Each row below holds a small network's activations on one input, seen along a few directions.
Each table varies a few parts of the input and shows all the possible inputs, shuffled.
A made-up example of a description, with smaller parts first: line(4) and (point or line(9) or (values(3) and ring(8))).
Shared parts are said once, and a part with two or three values counts as separate values.
In the rows, zero is written as 128.

Other details of the inputs shift rows strongly along two fixed directions, in all tables alike. That doesn't count.

Rows:
r1: [115  76 141  45 170 105 132 121  93 198 172  84 143]
r2: [139 178 110 207  82 140 114 117 157  70  82 162  96]
r3: [138 192 107 168 115 162 112 126 164  81  54 173  81]
r4: [157 170 121 191 111 154  93 132 132  90  62 170  59]
r5: [137 166 112 220  99 160 126 135 148  75  72 154  98]
r6: [ 71  91 100 156 154 124 120  31 145 162  85  41  39]
r7: [182 162 162  96 105 122 130 212 101 117 166 206 200]
r8: [ 64  81  89 180 144 136 148  36 168 147  90  30  86]
r9: [ 99  84 137  67 156 108 156 111 107 184 185  72 185]
r10: [ 80  82  95 155 156 131 116  27 154 162  76  40  43]
r11: [101  86 131  56 145  92 154 107 114 180 195  80 183]
r12: [ 81  82  96 154 156 130 116  31 154 163  79  39  45]
r13: [141 178 113 204  81 135 117 113 159  65  83 162  93]
r14: [138 159 112 219 102 161 122 135 154  73  71 156 100]
r15: [ 91  86 141  67 157 104 163 120 111 179 199  75 169]
r16: [ 68  80  87 178 139 136 153  34 167 150  87  31  87]
r17: [168 178 153  61 140 141 121 213 111 113 149 214 178]
r18: [143 162 111 200  83 141 121 126 167  59  84 166  92]
r19: [178 163 154  96 103 117 123 209 105 103 173 206 199]
r20: [170 164 161 114 124 134 126 216  90 110 168 198 203]
r21: [172 155 164 101 113 129 133 222 104 106 175 204 189]
r22: [182 153 149  92  98 122 135 217 107 102 170 208 195]
r23: [168 170 163 107 117 132 129 213  88 109 172 195 198]
r24: [193 152 166  79 129 128 102 220  82 122 153 212 160]
r25: [142 172 121 210  91 147 112 124 160  76  77 164  97]
r26: [147 166 111 215  94 154 118 124 151  84  62 156 109]
r27: [ 98  99 127  22 176 117 152 111 124 190 164  89 165]
r28: [ 62  93  89 166 126 116 152  24 174 132 108  36  71]
r29: [155 161 123 190 110 149  89 135 137  87  61 173  60]
r30: [ 60 103  99 176 135 122 143  22 167 150 101  35  77]
r31: [152 168 108 198  75 135 118 114 165  70  73 166 100]
r32: [115  75 142  42 170 105 134 117  92 198 173  85 142]
r33: [144 167 113 216  98 154 114 128 152  80  66 157 109]
r34: [175 161 161 104 115 132 124 214  97 108 164 198 202]
r35: [152 158 105 196  75 140 125 123 169  65  74 166  94]
r36: [ 90  86 133  60 150  97 162 117 111 171 205  77 172]
r37: [149 157 112 204  83 150 125 129 166  79  68 163  95]
r38: [ 60  85  86 168 130 122 145  27 177 135 106  38  76]
r39: [105  79 146  48 179 105 127 123  91 193 181  83 139]
r40: [148 156 110 206  88 160 124 133 158  75  66 158 102]
r41: [ 58  91  93 177 139 136 150  34 162 142  98  29  78]
r42: [114  76 141  45 169 102 133 120  93 198 171  87 142]
r43: [175 174 151  57 136 139 121 214 113 116 145 214 183]
r44: [ 58 102  94 186 145 132 144  27 156 150  96  30  86]
r45: [107  79 148  45 179 105 129 120  89 193 184  85 139]
r46: [105  85 147  46 177 104 133 118  84 195 185  82 137]
r47: [146 168 118 207  87 145 112 123 164  79  70 163 100]
r48: [174 165 160  94 105 113 126 205 104  97 180 206 194]
r49: [ 90  88 142  71 164 110 151 113 105 178 194  71 182]
r50: [111  76 143  47 175 104 127 122  95 194 174  82 141]
r51: [ 90  77 140  68 165 114 159 123 108 174 195  71 178]
r52: [107  79 145  47 183 108 128 121  90 194 183  81 141]
r53: [146 158 115 206  87 150 121 132 168  75  71 162  94]
r54: [180 151 154  90 102 116 134 215 111  95 175 206 192]
r55: [149 168 111 199  80 135 113 117 166  66  77 165 100]
r56: [165 158 115 187 106 154  94 130 141  95  53 168  65]
r57: [ 91  89 135  62 152  94 150 107 113 173 202  79 178]
r58: [117  77 140  45 173 108 133 117  93 199 171  85 143]
r59: [188 163 168  83 135 130 105 224  72 124 162 208 159]
r60: [186 164 168  86 129 129 104 225  74 121 158 211 156]
r61: [145 158 105 201  81 144 118 128 169  66  76 164  96]
r62: [ 78  80  97 153 153 124 116  31 154 162  78  43  44]
r63: [187 157 166  86 135 133 102 218  80 121 155 210 155]
r64: [ 95  74 136  67 161 113 159 122 113 175 188  71 179]
Each input here is: line(4) and (point or ring(5) or (values(2) and line(5))).
The inputs of r4 and r58 match in every part but the line(4) part. If r5 is changed in the same way as r4 into r58, which row does it become?
> r16
Start at r13 and move only the line(5) part, one step at a time. The first step leads to r2. Which rows follow, in order?
> r30, r23, r44
Which other rows does r51 become when the values(2) part takes its other values? List them by row number.
> r49

Rows:
r65: [ 90  89 135  54 148  87 160 100 121 171 208  75 195]
r66: [175 145 165  80 140 130 113 208  67 137 164 187 166]
r67: [ 94  76 139  73 158 104 156 118 107 187 197  70 196]
r68: [ 80 103 100 179 140 143 145  63 160 136  95  58 112]
r69: [113  55 142  65 168 105 137 118  98 200 176  70 160]
r70: [104  79 142  55 183 109 130 114  84 202 176  73 159]
r71: [171 150 172  83 144 129 112 210  81 147 161 186 179]
r72: [ 83 113  94 155 108 116 153  45 177 129 105  67 103]
r73: [171 146 125 178  97 144  97 153 143  80  80 182  79]
r74: [102  84 101 144 135 123 120  57 167 142  88  74  72]
r75: [ 77 108  93 154 133 133 142  54 179 127  98  68 103]
r76: [168 148 165 100 113 115 134 207  91 123 191 182 223]
r77: [ 89 112 105 138 150 129 115  51 160 147  86  77  68]
r78: [ 93  92 129  48 140  88 173 101 121 177 203  76 191]
r79: [ 98 100 104 158 150 136 111  59 132 154  82  64  72]
r80: [ 81 103  99 179 137 141 142  62 160 139  97  59 110]
r81: [153 173 111 176  76 143 130 142 165  73  83 181 119]
r82: [167 178 114 158 103 150 101 141 141  88  64 189  83]
r83: [149 166 121 190  85 143 116 148 155  65  97 178 110]
r84: [174 147 162  72 141 123 113 214  69 133 171 193 163]
r85: [162 153 147  64 118 127 151 207 111 120 176 190 208]
r86: [ 80 107 101 180 117 116 147  52 155 127 118  61  96]
r87: [186 128 152  58 119 118 129 205 102 134 161 193 173]
r88: [ 79 102 102 176 137 144 151  65 155 132 100  57  99]
r89: [112  54 144  62 165 105 144 120  94 197 181  70 148]
r90: [150 176 109 174  90 155 136 146 165  69  77 179 121]
r91: [ 77 103  97 172 134 135 148  65 159 131 106  62  91]
r92: [156 174 133 173 112 149  94 150 141  88  80 184  75]
r93: [158 174 129 172 112 149  93 148 136  85  79 185  76]
r94: [ 95 101 101 151 148 129 116  63 132 147  90  66  55]
r95: [159 150 154  69 129 127 141 208 112 111 178 189 214]
r96: [156 173 126 211  78 142 124 143 138  71 100 171 123]
r97: [146 170 118 188  96 154 120 152 155  65  93 176 111]
r98: [167 172 118 160 110 147  87 143 140  82  69 184  86]
r99: [149 175 122 196  80 135 119 139 150  61 106 176 116]
r100: [155 170 129 208  78 143 122 146 141  71  97 170 121]
r101: [ 91  87 138  51 148  87 158 106 124 172 207  77 195]
r102: [ 93 116  99 132 142 130 129  51 158 153  82  77  65]
r103: [ 91 106 113 159 149 137 122  61 135 155  88  67  63]
r104: [ 89 107 109 155 149 130 122  62 140 151  92  70  57]
r105: [ 84 108 101 188 121 122 141  48 156 136 111  58 115]
r106: [ 80 102 101 176 134 142 148  64 155 136 102  58  98]
r107: [167 154 166  59 142 122 112 200 101 137 164 194 170]
r108: [110  55 140  57 165  99 143 123  97 192 185  74 142]
r109: [ 79  99 100 174 123 124 144  62 159 132 110  63  90]
r110: [172 175 112 155 102 148 100 143 138  88  65 185  83]
r111: [151 170 125 203  78 136 123 147 145  67 101 173 115]
r112: [148 168 119 197  98 156 128 158 146  67  88 173 113]
r113: [169 149 174  82 141 130 118 211  78 143 165 185 165]
r114: [171 158 160  54 134 123 125 201 100 142 160 195 167]
r115: [100  85 135  35 180 103 129 103 105 190 176  81 148]
r116: [176 146 159  64 141 122 105 208  78 126 171 191 158]
r117: [164 173 132 188 113 156  93 150 127  97  67 180  96]
r118: [ 84  81 135  57 169 110 163 119 116 169 200  72 177]
r119: [166 142 164  94 115 124 139 216  88 122 188 185 206]
r120: [161 171 124 172 111 149  89 146 131  80  77 185  74]
r121: [150 170 117 182  84 142 116 142 166  67  87 181 123]
r122: [107  77 141  53 178 110 134 117  79 197 178  70 143]
r123: [ 95  84 148  54 180 105 140 119  96 199 183  76 136]
r124: [162 149 165  83 111 108 135 206  99 109 202 187 205]
What do these inputs look like to the network?
> line(6) and (point or line(4) or line(5))
The inputs of r89 and r108 match in every part but the line(6) part. If r113 is changed in the same way as r89 into r108, which row does it become?
> r123
The inputs of r77 and r102 match in every part but the line(6) part. If r115 is changed in the same way as r77 into r102, which row does it become?
> r82
Start at r116 and move only the line(4) part, one step at a time. The first step leads to r120. Which rows follow, in order?
> r93, r92
List by row number the other rows that have the line(6) part in common with r80.
> r67, r68, r69, r70, r71, r76, r79, r105, r117

Rows:
r125: [117 118 153  91 159 124 137 170  95 162 173 126 153]
r126: [108  74 102 199 123 142 119  57 160 131  62  62  55]
r127: [148 143 127 175 100 123 105 133 118  99 121 152  93]
r128: [102 148 100 198  76 117 157  76 184  80 116 114 152]
r129: [ 42  81  88 160 125 122 194  49 181 138 146  26 161]
r130: [183 200 132 182  36 125 139 201 155  28 145 232 190]
r131: [192 225 149 156 105 170  99 219 105  60  98 243 141]
r132: [124 140 102 148 117 129  96  86 170 105  78 135  67]
r133: [156 151 146  84 121 115 112 178  98 105 164 176 135]
r134: [122 109 141  37 178 125 132 170 107 169 174 132 180]
r135: [163 164 111 149  99 133 111 121 150 103  65 172  89]
r136: [109 109 155  67 157  93 132 122  97 181 186 103 149]
r137: [117 107 118 111 148 137 121 108 157 127 108 119  95]
r138: [119 113 144 133 136 129 128 135 126 130 135 120  97]
r139: [127 107 165  49 145  91 129 160  85 170 213 129 157]
r140: [129 107 148 103 157 129 138 172  79 157 179 123 169]
r141: [136 112 120  70 124 108 131 115 128 152 137 126 114]
r142: [136 120 104 149 114 146 130 102 164 112  66 129  63]
r143: [147 142 111 134 122 151 131 145 139 121  81 155 105]
r144: [128  93 129 125 135 104 116  97 113 164 125  91 130]
r145: [104 110 121 122 147 136 133 111 132 120 123 100  89]
r146: [118  88 140 121 150 124 138 130 105 148 160  96 125]
r147: [132 110 109 198 121 153 114 114 138 123  67 109  91]
r148: [100 129  87 166 131 152 131  40 172 145  41  75  58]
r149: [147 108 153  94 149 127 123 153  85 173 153 119 181]
r150: [ 49 114  88 192 108 131 177  24 191 122 112  39 146]
r151: [ 51  63 103 126 128 105 197  57 178 143 179  21 168]
r152: [139 125 150 107 140 104 123 146  84 152 176 134 158]
r153: [133 168 112 182 123 164 114 146 136  80  75 160  84]
r154: [162 197 150 177 111 156 103 171 118  95  94 193 117]
r155: [128 127 152  31 178 126 125 154 104 177 172 131 191]
r156: [164 163 144  83 134 122 101 168 124 119 131 190 153]
r157: [156 104 136 123 110 111 108 136 108 136 135 136 130]
r158: [164 193 133 158 106 137 101 160 122  74  97 198 105]
r159: [126 117 159  80 166 120 135 156  70 178 191 113 189]
The inputs of r131 and r158 match in every part but one. If r154 is changed in the same way as r131 into r158, which row does it become?
> r136
What do these inputs look like to the network?
> ring(5) and (point or line(6))
Which other rows does r156 become when the ring(5) part takes its other values? List them by row number.
> r132, r134, r137, r155

Rows:
r160: [ 88  86 129  97 169 120 135  97 116 179 147  68 126]
r161: [121 147 105 193 101 148 132  98 167  98  74 124 107]
r162: [187 160 171 100 124 130 108 237  75 115 163 215 176]
r163: [167 164 129 145 117 153 107 169 123  96  92 185 118]
r164: [ 82  93 112  87 146 106 164  84 141 163 160  65 147]
r165: [ 90  77 130  93 171 122 140  92 117 183 146  58 120]
r166: [ 84  96 107 174 129 125 137  65 152 135 121  61 109]
r167: [146 144 157  68 132 121 146 195 102 125 192 169 205]
r168: [139 149 111 209  83 140 123 109 159  85  76 143  99]
r169: [151 126 163  50 146 105 125 180  76 160 195 152 179]
r170: [182 198 133 179  71 145 112 185 146  42  95 228 126]
r171: [115 143 105 187 110 143 127  99 169  95  87 121 111]
r172: [186 191 133 160  99 149  98 180 135  73  82 224 112]
r173: [140 130 158  40 157 116 133 176  84 166 190 145 188]
r174: [128 132 124 142 109 121 141 132 131 117 138 132 136]
r175: [111 141 103 201 107 146 138  97 159 100  86 114  97]
r176: [190 186 135 164  93 144  94 178 132  72  85 223 105]
r177: [161 176 130 139 109 140 107 154 131  98 100 186 114]
r178: [143 143 113 199 113 151 101 117 134  97  65 138  70]
r179: [203 190 132 165  85 153  89 196 127  60  77 238 105]
r180: [123 113 130 122 141 118 120 109 120 145 128 112 108]
r181: [ 90  90 123  72 159 103 134  74 123 182 157  65 118]
r182: [102 124  99 163 109 124 142  77 165 114 101  97  96]
r183: [ 83  77 122 104 146 102 148  81 134 164 171  57 148]
r184: [130 131 125 132 113 119 130 128 145 110 136 134 144]
r185: [ 95 100 126 114 134 111 148  96 131 143 160  84 136]
r186: [174 156 168  91 130 123 114 210  74 128 171 189 175]
r187: [153 134 156  90 123 116 147 200  86 133 197 164 201]
r188: [117 153 104 179 101 140 130  95 172  83  83 131  94]
r189: [158 132 165  70 152 121 126 195  78 149 178 166 183]
r190: [ 80  93 116  91 151 113 165  91 134 167 163  63 154]
r191: [ 98 103 115 160 146 126 121  71 133 148 102  73  81]
r192: [ 90  82 124  73 161 106 133  87 126 180 155  72 118]
r193: [129 151 111 179 123 149 112 103 153 106  67 136  78]
r194: [132 115 161  69 140 110 149 179  86 148 214 136 203]
r195: [114 109 112 164 128 133 117  81 147 132  86  94  62]
r196: [100 104 106 134 142 132 128  69 157 146  93  81  72]
r197: [ 86  87 120  75 166 113 137  84 131 180 147  70 120]
r198: [100  97 115 161 143 133 123  76 137 147  97  70  72]
r199: [154 111 159  36 148 110 129 181  91 162 189 153 170]
r200: [180 176 139 193  79 148 118 186 125  73 104 203 145]
r201: [ 92 116 111 157 144 135 123  66 140 145  95  73  82]
r202: [126 128 127 152 117 136 139 127 133 124 126 124 148]
r203: [152 118 151  33 153 115 130 183  88 157 183 156 181]
r204: [137 134 107 183 113 143 104 101 143 104  68 130  64]
r205: [141 153 115 195 105 144  99 119 147  93  66 154  66]
r206: [ 90  76 123  91 172 122 137  88 111 181 145  57 124]
r207: [ 92  83 125  82 169 122 142  91 126 182 143  65 119]
r208: [ 99 120 107 185 122 138 132  83 159 115 103  91 111]
r209: [155 139 160  58 148 126 125 202  90 146 174 176 183]
r210: [121 124 122 120 120 122 145 116 144 130 130 119 151]
r211: [ 97 128 108 184 119 142 137  83 157 109 100  97 100]
r212: [138 122 150  53 138 106 145 177 109 141 199 147 212]
r213: [166 164 131 156  85 133 124 161 141  84 109 186 144]
The inputs of r181 and r186 match in every part but one. If r176 is changed in the same way as r181 into r186, which row does it become?
> r191
The inputs of r182 and r187 match in every part but one. If r179 is changed in the same way as r182 into r187, which row does it become?
> r178
What do these inputs look like to the network?
> ring(6) and (values(4) or line(5))
Which other rows does r213 become when the values(4) part takes its other values? List them by row number.
> r170, r182, r184
Start at r200 and move only the ring(6) part, one step at a time. The first step leads to r202. Which rows follow, in order?
> r161, r210, r213, r168
List by row number the other rows that have the ring(6) part in common with r193.
> r161, r163, r167, r171, r173, r190, r207, r209
